These are the activations of a small neural network, seen along a few directions. Each row is one input.
In each table, some parts of the input vary, and every possible input appears once, in random order.
A made-up example of a description, with smaller parts first: one of 3 separate values, together with either a single point or one of 11 places along a line or (one of 6 places along a line, together with one of 8 places around a ring).
Shared parts are said once, and a part with two or three values counts as separate values.

Other details of the inputs shift rows strongly along two fixed directions, in all tables alike. That doesn't count.

Rows:
row 1: [-0.94 -0.54  3.48  2.16 -0.25  7.77  0.78  1.89 -1.73  0.53 -0.33]
row 2: [ 0.16 -2.04 -2.39  0.00 -4.48 -0.10 -0.97 -3.01 -1.87 -3.50 -1.26]
row 3: [ 0.31  0.77 -1.80  2.34 -2.12  2.64  0.34  2.37  1.33  1.03  0.45]
row 4: [-0.44 -1.34 -0.69  2.82 -2.20  0.13  1.06 -4.14  0.45 -2.82 -4.25]
row 5: [ 0.18 -1.20 -2.02 -0.21 -3.93  0.09  0.22 -2.54 -0.07 -3.16 -3.92]
row 6: [-1.11  2.66  0.23  0.73  3.17 -1.44  0.53  2.87  0.52  3.61 -0.31]
row 7: [-1.08  2.01 -0.68 -2.14  3.44 -0.36  0.82  3.56  0.22  2.27  1.10]
row 8: [ 1.58 -1.01 -1.12  1.21  1.55  2.79  0.24  3.03  1.89 -3.20  0.84]
row 9: [ 1.04  0.23 -1.12  3.30 -0.86  3.24  1.89  1.11  1.19  0.34  1.37]
row 10: [ 0.75 -0.57 -1.96  0.27  0.04  2.11 -1.25  4.33  2.09 -2.35 -0.05]
row 11: [-1.06  0.32  2.56 -5.38  2.42 -4.34  1.37 -5.28 -0.27  0.12 -0.55]
row 12: [-1.10 -0.60  2.62 -3.93 -0.74 -4.53 -0.32 -4.39 -0.94  3.30  0.74]
row 13: [ 0.58 -1.30  2.71 -4.94  0.99 -5.45 -1.85 -2.78 -0.60  1.08  0.14]
row 14: [-0.87  0.70  2.97 -6.04 -1.29 -4.64  0.03 -4.44  0.50  1.82  0.73]
row 15: [-0.26 -0.48 -1.52  1.11 -0.27  4.22  2.20  1.73  1.48 -1.18  2.23]
row 16: [ 0.78  1.69 -2.67  2.69 -1.32  1.54 -0.49  2.53  0.17 -0.49  0.58]
row 17: [ 0.57 -1.17  2.91 -3.65  1.05 -5.80 -2.18 -3.40 -0.60  1.98 -0.44]
row 18: [-1.29  2.64  1.03  0.36  1.71 -0.53  0.20  2.66  1.57  4.40  2.08]
row 19: [ 1.30 -0.15 -0.25  4.52  1.29  1.62 -0.14  2.42  2.10 -1.33 -0.58]
row 20: [-0.03  3.10  0.99  1.57  3.32 -1.39  0.83  1.41  0.00  1.95  2.81]
row 21: [-0.08 -1.33 -2.40  1.31 -1.69  3.08  0.69  2.60 -0.56  0.80  1.56]
row 22: [-1.15  1.71  0.05  0.79  2.65 -1.99 -0.70  2.09 -1.33  3.22  2.31]
row 23: [-0.91  0.00 -1.48  1.88 -4.27 -0.64 -1.50 -3.15  0.49 -3.15 -2.84]
row 24: [ 0.93 -1.34 -1.14  1.96 -2.47  0.35  1.25 -4.32 -0.01 -2.74 -3.73]
row 25: [-1.76  0.87  1.06  0.38  2.27 -0.98  0.04  2.11 -0.11  5.14  2.50]
row 26: [ 1.40 -1.72 -0.51  0.73 -3.97 -0.94 -2.15 -2.46  1.66 -3.31 -3.69]
row 27: [-0.30  0.26 -0.53  4.20 -0.46  3.05  1.62  1.07  1.69  0.40  0.76]
row 28: [-2.44 -1.37  2.28 -6.45 -0.09 -3.81 -0.30 -4.16 -0.75  2.18  1.61]
row 29: [-0.81 -2.29  3.04  0.89 -2.64  4.56 -0.11 -4.27 -2.82 -3.23 -5.85]
row 30: [ 0.42 -2.56 -2.31  0.56  0.48  2.27 -1.38  4.03  0.25 -1.64  0.53]
row 31: [ 2.29 -2.25  0.21  1.73 -2.78 -0.49 -0.63 -3.70  1.44 -3.96 -2.83]
row 32: [ 0.83 -3.30  4.56  0.52 -2.57  4.22 -2.53 -3.66 -1.36 -4.44 -5.20]
row 33: [-1.02 -0.75 -2.38  3.80  0.33  1.60  0.23  2.43 -0.85  1.13 -1.66]
row 34: [ 0.52  0.29 -0.96  3.51 -0.10  1.07 -1.58  3.56  2.34 -0.56 -1.35]
row 35: [-0.66  2.68 -0.82 -2.37  2.32 -0.74 -0.38  2.78  0.04  1.05  3.07]
row 36: [ 0.24 -1.01 -3.17  1.69 -0.02  2.20  0.83  2.87 -1.56  0.35 -0.66]
row 37: [-0.29  0.68  2.40  2.96 -0.26  4.95  0.63  2.51 -3.05 -1.68  0.39]
row 38: [-1.31  1.78  0.04 -2.85  1.83  0.57  0.56  3.03  1.18  2.72  3.34]
row 39: [ 0.62  1.82  2.84 -3.11  0.82 -5.36 -0.04 -5.74 -0.64  0.69  1.21]
row 40: [-1.34  0.19 -1.12 -1.93  3.77 -0.22  0.74  3.09 -1.41  2.98  1.46]
row 41: [ 1.69  1.50  0.79 -1.77  2.95 -1.53 -0.96  4.26  1.52  1.92  2.00]
row 42: [-0.34  1.80  1.77 -5.25 -0.37 -5.25 -0.90 -4.03 -0.64  0.31  0.76]
row 43: [-1.24 -2.59 -2.72 -0.92 -4.02  0.29 -1.16 -2.85 -1.48 -4.35 -1.06]
row 44: [ 2.85 -0.67 -0.96  2.23  0.73  2.13  0.49  2.80  1.43 -2.32  0.63]
row 45: [ 1.13 -0.11 -1.28  1.96 -0.93  3.59  2.34  1.51  0.93 -0.56  1.98]
row 46: [ 0.69  1.50  2.57 -4.36  0.85 -4.98  0.46 -5.29 -0.82 -0.18  1.83]
row 47: [-0.02  1.00 -0.46  0.17  3.20 -1.20  0.47  2.42 -1.41  4.34  0.85]
row 48: [ 0.18  1.63 -0.60  0.08  2.15 -1.50 -0.45  2.33 -1.69  3.16  2.95]
row 49: [-0.07  0.20  1.20  0.84  3.77 -2.01 -1.69  3.35  0.31  3.48  1.32]
row 50: [ 0.92  1.78  0.17 -0.62  3.87 -0.50  2.61  1.88 -0.39  1.88  1.42]
row 51: [ 0.15 -0.97 -1.76  1.03 -3.84 -0.25 -0.17 -2.99  0.17 -2.32 -4.39]
row 52: [-0.17 -1.14 -1.68 -0.40 -3.01  0.86  0.35 -4.04  0.01 -5.70 -0.61]
Description of these inputs: one of 4 separate values, together with either a single point or (one of 3 separate values, together with one of 4 places along a line).
- Changing only the choice among 4 separate values turns row 8 into row 11. The same change can be made to row 32. Which row results? => row 29
- Changing only the choice among 4 separate values turns row 27 into row 4. The same change can be made to row 9. Which row results? => row 24
- Change only the choice among 4 separate values in row 10. List by row number the other rows that result. => row 7, row 35, row 38
- List by row number the other rows that have the choice among 4 separate values in common with row 46. => row 2, row 16, row 20, row 22, row 23, row 35, row 37, row 39, row 42, row 43, row 48, row 52
- Change only the choice among 3 separate values in row 28. List by row number the other rows that result. => row 15, row 38
- Change only the choice among 3 separate values in row 25. List by row number the other rows that result. => row 18, row 27

Rows:
row 53: [ 0.73  0.96 -3.86  1.05  0.62 -2.21 -0.30  3.09  1.53  0.96  1.60]
row 54: [-0.81 -3.33  1.53 -1.81 -6.76 -1.32 -0.89 -9.37 -0.28 -5.11 -4.75]
row 55: [ 0.16 -0.63 -3.46  5.71 -1.36  6.94  1.09  4.99 -0.32 -1.22  0.01]
row 56: [ 0.60  0.66 -4.26  0.32  0.64 -0.87 -0.24  4.26  1.29  0.40  2.33]
row 57: [0.27 0.86 0.48 0.76 1.52 1.75 0.82 2.04 0.08 0.74 1.31]
row 58: [ 0.33  0.68  0.57  1.11  1.60  0.76  0.24  1.42 -0.41  0.62  0.02]
row 59: [ 0.28 -1.16 -3.16  5.22 -1.42  6.85  0.42  4.85 -0.30 -1.53 -0.68]
row 60: [-0.27 -3.44  1.60 -1.99 -5.37 -1.19 -1.13 -8.12 -0.17 -5.19 -4.50]
row 61: [ 1.14 -0.68 -2.66  5.64 -0.99  5.77  0.39  4.02  0.68 -2.19 -1.03]
row 62: [-0.71  2.66  4.66 -5.12  5.33 -4.72  0.60 -1.25 -1.14  4.75  2.91]
row 63: [ 0.45  1.25 -4.17  0.06  0.22 -1.43  0.34  2.76  1.21  0.80  2.67]
row 64: [-0.65  2.28  5.38 -6.11  5.42 -5.35 -0.09 -1.54 -1.21  4.63  2.39]
row 65: [-0.91 -3.53  1.32 -0.97 -6.30 -1.71 -1.12 -9.24 -0.68 -4.41 -5.83]
row 66: [-0.61  2.78  5.24 -4.38  5.19 -4.97 -0.16 -0.69 -0.18  5.45  2.31]
row 67: [ 0.03  0.64  0.82  0.52  1.66  1.71  0.02  2.79 -0.11  1.30  1.24]
- What do these inputs look like to the network? => one of 3 separate values, together with either a single point or one of 4 places along a line
- Changing only the choice among 3 separate values turns row 60 into row 57. The same change can be made to row 56. Which row results? => row 63
- List by row number the other rows that have the choice among 3 separate values in common with row 61. => row 53, row 58, row 65, row 66
- Change only the choice among 3 separate values in row 64. List by row number the other rows that result. => row 58, row 62
